Each row below holds a small network's activations on one input, seen along a few directions.
Each table varies a few parts of the input and shows all the possible inputs, shuffled.
A made-up example of a description, with smaller parts first: line(4) and (point or (values(2) and ring(5)) or ring(11)).
Shared parts are said once, and a part with two or three values counts as separate values.

Other details of the inputs shift rows strongly along two fixed directions, in all tables alike. That doesn't count.

A family of inputs:
R1: [  1  -6  21   2  22  -9  26  39   5   1 -38  -3   3 -22]
R2: [ -9  10 -15 -12 -13   8   7 -24 -12  28  21  53  13   3]
R3: [ 26  20  -8   3  23 -20  -8  -3 -11 -15 -23 -25  13   7]
R4: [ 31  -9 -22   7 -13   5 -32  -9 -13 -25  -6 -39  -1   4]
R5: [-20   1  26 -11   9   8  57  33  20  38  -5  72  -4 -36]
R6: [-17  -1 -15 -25 -20  34 -18 -42 -25  15  29  24 -19  17]
R7: [ 35   9  14  21   4 -18  -2  45   7 -12 -15  -6  11 -13]
R8: [ -2 -12  12  -3  -8  10 -27  -6   1 -35  -1 -58  12  17]
R9: [  9  10  11  13  45 -13  63  58  17  16 -32   0  12 -36]
R10: [-13   6  19   8   5   5   2  18  21 -19  -2 -17  21  -9]
R11: [ -9   6 -15 -31 -25  23 -22 -40 -33  11  33  27  -6  20]
R12: [ -7   3  -7  -5   4   8  57  -8  10  52   8  61   9 -19]
R13: [ 39  -5   6   7  -7 -16 -16  25  -2 -17 -13 -27   9   3]
R14: [-32  -7  17 -20 -26  28  11 -14  19  14  39  35   8  -4]
R15: [-22  -2 -22 -16 -22  28 -24 -48 -21  21  21  24  -8  20]
R16: [-22  -8 -20 -18 -12  13 -21 -33   1  25   2   3  -2  17]
R17: [ 16   6 -15 -11  -1  -2 -19 -18 -31 -14  -4 -24   9  17]
R18: [ -2  12   3  -7  18  10  -7  25 -16 -15 -12 -37 -17  -5]
R19: [ 13  -5   5 -14 -37  13 -17  -2   0  12  28  32  -7   9]
R20: [-30  -2 -14 -14 -14  22  -7 -16  -6  23   8  21  -4   8]
R21: [-33 -19  -4  10  -9 -21  10 -42  12   6  26  19 -18  26]
R22: [-15 -14   5  17  -3 -26  -6 -15 -12 -37   6 -51 -26  32]
R23: [ 40   0   2  11  -2 -22 -27  14  10 -13 -18 -24  10   5]
R24: [ -4   3  19   7  17  -3 -11  35  -6 -17 -38 -31  -6 -13]
R25: [-24  -9   6 -10   1   2  38  -1  32  49 -15  68   8 -17]
R26: [ 31   8 -10   6   0   7 -25  13 -11 -30   2 -33 -11  -8]
R27: [ -7  -1 -21 -13  -6   9 -20 -45  -7  21   5   6  -2  15]
R28: [ 30  -3 -23  10  -5  -5 -42 -17   0 -20 -11 -37   2   3]
R29: [-12   0  19  20  17 -27  10  14  -9 -37  14 -33 -30   7]
R30: [ -2   4  23  13  24 -14  38  24  47   4 -12   5  31 -27]
R31: [ 20   1 -22  10 -12   9 -36  -7  -9 -22   1 -20  -1   1]
R32: [-12   5  26  46  46 -43  68  47  22  -7  -1  15  -6 -23]
Description of these inputs: line(4) and (values(2) or line(6)).
The inputs of R29 and R32 match in every part but the line(4) part. If R6 is changed in the same way as R29 into R32, which row does it become? -> R15
Change only the values(2) part in R32. List by row number the other rows that result. -> R10
Change only the line(4) part in R7. List by row number the other rows that result. -> R13, R19, R23
Change only the line(4) part in R20. List by row number the other rows that result. -> R9, R16, R18

A family of inputs:
R33: [  8   3 -20  -1  -8   6 -76 -31 -31 -33 -10 -61 -13  30]
R34: [ 23   8  -1   4  20 -13  42  22  -2  18  -7  19   6 -20]
R35: [ 19  12 -12  -3   0  -3 -64 -17 -30 -36 -18 -58 -10  31]
R36: [ 16   8  11   0   9   7  15  27   7  16 -12  15  22 -24]
R37: [ 18   0  14  20  20 -25  30  39  22   1 -17   3   3 -24]
R38: [ -7  -4  10   2  18  -9  29  20  15  12 -17  11   0 -14]
R39: [  5   1   8  14  14 -15  32  15  23   8  -6  18  18 -13]
R40: [-10 -18  -8  -7 -22   0  -6 -22  12  18  13  24   0   8]
R41: [-10  -5 -18 -26 -35  26 -37 -18 -10  14  14  12  12  14]
R42: [  6   2  10  13   4 -12  25  20  13   8   7  28   0 -13]
R43: [ 12  13  14  14  36  -9  -4  27  -4 -40 -24 -68  -5   2]
R44: [-26  -7  -5 -17 -12  17  -7 -28  -8   6  25   9  -9  12]
R45: [ -4   1  -1   2 -10  -4   6  -7   1  -3  20  14   2  -2]
R46: [-24 -15  -2 -13 -18   9  -3 -16   1  21   9  24 -12   6]
R47: [ -8   6  17   7  18  -3  41  26   5   6   0  26  -2 -18]
R48: [ 16   7  -9  14  22  -6  39  20   1  14 -11  14   4 -20]
R49: [ 24   5  -7 -11 -12  20 -52   0 -14 -36 -18 -57  -6   8]
R50: [-10  -8  -2  -3 -23   6  -2 -18  -2   6  28  29  -3   9]
R51: [-14  -5  -7  -4 -19   5   1 -29  11  16  21  19  10   6]
R52: [ 13   5 -22   8   5   2 -43 -12 -24 -32 -16 -58 -13  14]
R53: [-13   2  11   3  18  -4  35  11  15  15 -10  20  10 -11]
R54: [-30 -16  -6 -17 -21  13 -14 -35  -7  13   7  16  -3  18]
R55: [  8   5   8  14  17 -11  32  15  24   5   6  10  11 -15]
R56: [-14 -11 -12 -10 -24  10 -15 -33  -1   4  35  14  -1  13]
R57: [ 44  14  13   9  29  -1 -22  43  -9 -45 -42 -66   8 -17]
R58: [ 49  24   8  12  40 -29  -1  41 -15 -36 -39 -58  -2  -4]
R59: [-23 -10   0 -10 -22  12 -10 -17  -6  15  13  17 -16  13]
R60: [  6  -3   7  13  11 -18  29  15  19   7 -11  17  15 -15]
R61: [-26 -10  -2 -13 -25  17 -17 -25 -13   8  20  19 -18  20]
R62: [ -9 -12  -5  -3 -30   4 -16 -20   2  13  21  19  -9  13]
R63: [-12  10  13   5  22  -5  43  15  18  16  -7  16  10 -20]
R64: [-29  -5  -6 -16 -22  16  -9 -30 -14   3  25  15  -9  14]
What is each input in this table made of? -> line(4) or ring(6) or (values(2) and ring(11))
Change only the values(2) part in R38. List by row number the other rows that result. -> R40
A walk changes only the ring(6) part. It starts at R52 and steps to R48. List the rest of the walk in order. -> R34, R58, R35, R33

A family of inputs:
R65: [ -9 -14   1  -1 -25   1 -42 -20  -6 -22   9 -27 -11  25]
R66: [-32  -6 -11 -22 -25  25  13 -37   0  37  37  59  -3   3]
R67: [-15  -9   3 -14 -22  19 -30 -12  -9  -6   9  -9 -13  14]
R68: [ 10   0 -24 -11 -23  10   5 -26   4  34  26  55  13  -6]
R69: [-13  -2  -8 -13 -11  10 -21 -22 -23  -3   8  -8 -20  20]
R70: [-13   3  16   7  11  -5  72  25  33  39  19  73  16 -35]
R71: [  1  -4   7  -7  -5  11 -34   6 -13 -22 -19 -39  -7  10]
R72: [ 18  15  19  32  46 -39  53  48  15  -9 -21  -2   0 -25]
R73: [-12  -4  -8  -4 -14  10 -26 -25 -17 -16  17 -21 -12  21]
R74: [ 34   8  -5   4  -2  -2  -7  11   5  -1  -2   0  18 -11]
R75: [ 23   9  20  31  40 -34  42  47  30 -15 -24 -20  17 -27]
R76: [ -1   1   3 -10  -2  14 -22  -3 -11 -15  -9 -27   2   7]
R77: [-26 -17 -17  -8 -28  -1   9 -48   7  38  32  55  -6  17]
R78: [ -8  -2 -15 -15  -7  12 -36 -24 -26  -3 -13 -25 -12  22]
R79: [  2  -3   4   7  -3  -6 -27  -7  -4 -32   2 -42  -1  17]
R80: [-11   6   4  -3  16  -2  57  15  11  42  -2  61   3 -26]
R81: [ -1   3   4   9  11 -12  15   9  -8  -5   0  -2 -12   0]
R82: [ 24   0 -25  -7 -21   3 -44 -26 -24  -5   5 -12  -6  20]
R83: [  2   8   1  -2  16   5   4   7  -9  -8 -13 -15   1  -5]
R84: [-17 -15   5   4 -13  -9  36  -4  35  38  17  62   9 -13]
R85: [  2   2  -1  10   4  -8 -20 -10  -9 -29   4 -38  -7  16]
R86: [  4  10  -2  -1  19   6  -1   8  -6  -3 -20 -19   5  -6]
R87: [ 36   4  -2   6  -6  -4 -19  18   2  -9 -11 -12   8  -7]
R88: [ 20  13  22  14  41 -13  27  62  15  -8 -48 -21  11 -33]
R89: [-30  -9 -11 -28 -26  30   4 -33   7  45  19  56  12   1]
R90: [ 16   6   4  23  28 -26  17  17  11 -20 -15 -30   4  -7]
R91: [-12 -13   1  -6 -23   9 -36 -13 -12 -19   9 -24 -14  21]
R92: [ 10  11  16   6  24  -4  12  33   3 -21 -16 -28   4 -14]
The inputs of R71 and R76 match in every part but one. If R91 is changed in the same way as R71 into R76, which row does it become? -> R70
What is each input in this table made of? -> line(4) and (point or line(6))
A walk changes only the line(6) part. It starts at R78 and steps to R80. List the rest of the walk in order. -> R69, R81, R72, R77
Change only the line(4) part in R78. List by row number the other rows that result. -> R86, R88, R89

A family of inputs:
R93: [-28 -12   4  -5 -27   8  21 -15  11  24  45  58 -11   0]
R94: [-16  -2   5  -8   7  11 -35  -8 -23 -39 -15 -68 -19  22]
R95: [-15   2  22   3  24   0  24  29   5 -10 -20 -18  -3 -13]
R96: [ 12  -3 -22 -10 -27   2 -12 -35  -9  18  26  34   6  13]
R97: [-42  -8  -6 -18 -12  20   2 -36 -11  15  19  21 -16  17]
R98: [-14  -7  13  10  -1 -11  37   4  35  22  16  40   8 -13]
R99: [ 36   4 -15  15   8 -18 -27   6 -13 -20 -23 -41  -6   7]
R100: [ 40  17  12  17  20 -10  17  52   5 -15 -14  -8   5 -29]
R101: [ 10  18  -1  -4  27   7  25  24  -4  13 -19  11   6 -22]
R102: [ -5  19  22  20  51 -24  57  44   5  -1 -24   3  -6 -25]
R103: [-14  -2  -2 -24 -12  29  16  -4   4  41   2  51  12 -17]
R104: [ 36   1   0   4  -6  -5 -53  11  -7 -39 -22 -59   7   9]
R105: [ 18   5 -10   6  -1  -3   2   3  12   6   1  10  19 -12]
R106: [ 18   9  14  28  31 -40  35  27   9 -20  -6 -18  -1  -7]
R107: [-22 -16  -8   8 -11 -15  29 -25  15  32  24  52 -11   3]
R108: [ 40   7   3  14  11 -10 -25  23   4 -31 -26 -49  12  -6]
R109: [ 10  -7 -30 -13 -34  13 -55 -49 -21  -4  21 -15   2  31]
R110: [  4   0   5  20   9 -17 -14   3   3 -38  -5 -51  -2  11]
R111: [ 11   6 -10 -17   2  22 -49  -4 -30 -29 -24 -61  -5  12]
R112: [ -9 -10  13   7  -6 -13   9   5  22  -1  10  11   4  -1]
R113: [-17  -6  -1 -27 -22  29   4  -4   4  42   3  51  11 -10]
R114: [-26 -22 -23 -13 -47  13 -63 -76 -24 -16  41 -25 -16  56]
R115: [-14   5  34  10  35 -11  60  56  25  12 -25  20   7 -33]
R116: [-15   4 -19 -24 -17  23  -4 -31 -17  39  13  50  -4   6]
What is each input in this table made of? -> values(2) and (point or line(5) or line(6))
Change only the values(2) part in R106. List by row number the other rows that result. -> R96
Change only the line(6) part in R107. List by row number the other rows that result. -> R98, R106, R110, R112, R114
List by row number the other rows that have the values(2) part in common with R108. -> R96, R99, R100, R101, R103, R104, R105, R109, R111, R113, R116
